A small network was shown many inputs. Here are its activations along a few directions, one row for each input.
In each table, some parts of the input vary, and every possible input appears once, in random order.
Descriptions start from the smaller parts, as in this example, which fits no table here: one of 8 places around a ring, together with either a single point or one of 9 places around a ring or (one of 2 separate values, together with one of 6 places along a line).
Shared parts are said once, and a part with two or three values counts as separate values.
In the rows, zero is written as 128.

Other details of the inputs shift rows strongly along two fixed directions, in all tables alike. That doesn't count.

A family of inputs:
row 1: [107 104 156 125 131 130  35  65 116 121  59 114 142]
row 2: [ 63 165 118 163 114 156 153 171 200  91 135 135 153]
row 3: [112 126 188 115 131 136  35  96 111 140  74 152 168]
row 4: [143 114 112  98 115 113 195 126 116 151 136 125 107]
row 5: [144 109 107 110 122 108 191 128 123 151 142 139 105]
row 6: [146  59 191 115 124 110 109  54  63 176  59 150 134]
row 7: [155 117 124 128 114 120 200 152 112 142 170 145 106]
row 8: [193  99 122 143 136 119 227 139  89 148 169 112  86]
row 9: [179 116 152 106 129 113 185 137  95 168 138 136 126]
row 10: [124 127 174 134 145 129  26  91 105 129  70 125 160]
row 11: [187  81 201 133 151 106 107  75  47 173  72 123 142]
row 12: [105 121 183 128 140 127  35  90 114 148  81 166 162]
row 13: [ 88 189  64 138 119 160 107 175 185  72 178 103 125]
row 14: [104 140 128 132 108 137 112 146 142 115 147 148 129]
row 15: [ 89 169 103 122 104 149 113 163 162  90 158 140 135]
row 16: [195 103 120 139 131 122 228 143  89 146 170 106  90]
row 17: [ 54 167  76 178 134 165 143 193 223  69 160  94 149]
row 18: [ 84 173  51 119 128 139  99 151 197  79 149 108 121]
row 19: [193 117 125 127 154  97 205 144  98 158 156 114 105]
row 20: [199 117 128 123 149  98 211 141  90 162 154 107 107]
row 21: [ 83 172  52 123 131 135  99 148 200  82 153 113 119]
row 22: [110 158 130 115 132 132  98 143 150 131 135 149 142]
row 23: [199 101 121 136 125 123 234 141  80 148 168  99  93]
row 24: [ 84 169  52 127 137 134  98 147 202  80 152 121 116]
row 25: [ 90 106 165 110 115 130  44  75 113 133  59 144 150]
row 26: [100 110 187 138 109 141  38  94 103 126  83 159 155]
Description of these inputs: one of 2 separate values, together with either a single point or (one of 3 separate values, together with one of 4 places along a line).
Changing only the choice among 2 separate values turns row 1 into row 25. The same change can be made to row 17. Which row results? -> row 2
Change only the place on the line of 4 in row 21. List by row number the other rows that result. -> row 1, row 18, row 24

A family of inputs:
row 27: [170  86 170 129 126 115 167 107  75 161 115 135 120]
row 28: [185  86 161  94 140  95 107  69  59 174  89 133 116]
row 29: [ 95 148 124 135 123 142  82 130 150 107 125 136 138]
row 30: [153 105 154 131 134 123 146 116 101 147 117 125 129]
row 31: [150 150  70 125 125 126 224 180 149 117 194 107 100]
row 32: [ 95 138 120 139 130 137  85 123 153 110 118 129 138]
row 33: [ 92 152 125 132 127 139  82 136 155 113 124 138 145]
row 34: [147 100 149 130 128 121 149 110 102 144 112 126 125]
row 35: [149 154  71 122 122 127 226 183 152 117 197 110 100]
row 36: [144 103 151 124 124 123 151 115 103 146 115 132 127]
row 37: [ 90 145 122 131 123 140  84 129 156 109 118 134 140]
row 38: [ 98 146 123 138 132 137  81 132 152 108 120 125 143]
row 39: [ 94 152 124 134 128 138  81 134 155 110 122 135 144]
What do these inputs look like to the network? -> either a single point or (one of 3 separate values, together with one of 4 places along a line)
A walk changes only the place on the line of 4. It starts at row 31 and steps to row 35. List the rest of the walk in order. -> row 29, row 27

A family of inputs:
row 40: [ 91 156 141 163 147 144  39 123 151 109 113 133 150]
row 41: [155  55 233 164 145 128  45  46  40 153  53 137 151]
row 42: [192 150  67  91 151 106 166 142 129 129 173  98  89]
row 43: [115 136  76 142 126 129 190 159 175 116 165 114 114]
row 44: [187  95 156 145 129 126 181 120  70 150 138 107 114]
row 45: [187 110 122  62 133  94 167 101  71 188 134 137 103]
row 46: [159  72 148 132 117 129 204 110  90 144 113 109 104]
row 47: [ 78 117 150 143 133 138  68 109 152 108  82 123 155]
row 48: [ 59 178 111 126 124 142  59 155 190  99 138 170 154]
row 49: [171 107 172 111 125 108 197 130  90 174 128 146 130]
row 50: [111 131  75 137 119 139 191 156 168 105 168 114 105]
row 51: [138  76 226 127 107 125  72  62  61 169  64 166 150]
row 52: [ 79 121 145 142 120 150  66 105 145 106  77 122 152]
row 53: [174 119  68  94 133  87 198 114 112 140 142 103  82]
row 54: [ 57 175 110 126 110 148  56 151 186  96 144 167 139]
row 55: [ 59 187 116 117 108 151  54 159 181  93 124 157 162]
row 56: [160 146 107 139 144 119 193 177 133 126 175 101 122]
row 57: [130 173  81 140 132 143 159 184 160  99 177 100 129]
Changing only one part turns row 56 into row 49. The same change can be made to row 40. Which row results? -> row 48
What do these inputs look like to the network? -> one of 3 separate values, together with either a single point or one of 5 places around a ring
Change only the choice among 3 separate values in row 51. List by row number the other rows that result. -> row 44, row 46
List by row number the other rows that have the choice among 3 separate values in common with row 47. -> row 43, row 46, row 50, row 52, row 53

A family of inputs:
row 58: [150 140 117 127 125 127 204 168 130 135 170 127 119]
row 59: [187 132  88 104 142 105 190 141 109 142 165 102  96]
row 60: [121 109 153 148 136 135  78  98 116 123  95 121 138]
row 61: [122 110 155 149 141 132  81 100 119 126  91 118 142]
row 62: [103 143 115 103 125 121  68 111 141 125 113 144 132]
row 63: [164 157  97 101 128 114 191 168 129 141 182 133 109]
row 64: [ 96 128 133 126 123 134  90 114 145 121 102 136 140]
row 65: [111 125 170 139 129 136  83 115 122 132 100 145 154]
row 66: [115 144 132 133 123 137 127 147 139 121 142 138 137]
row 67: [ 70 194  43 118 116 143 143 187 218  80 182 124 122]
row 68: [ 87 157 125 139 119 147  78 145 157 104 132 141 143]
row 69: [174  82 158 141 140 116 167 103  80 151 110 109 119]
row 70: [175  83 155 142 135 120 163 102  77 148 114 109 115]
row 71: [153  89 148 124 119 117 170 108  95 153 116 133 116]
row 72: [ 94 126 131 126 120 136  87 113 144 118 106 139 137]
What do these inputs look like to the network? -> one of 3 separate values, together with either a single point or one of 4 places along a line
List by row number the other rows that have the choice among 3 separate values in common with row 69. -> row 59, row 60, row 61, row 70
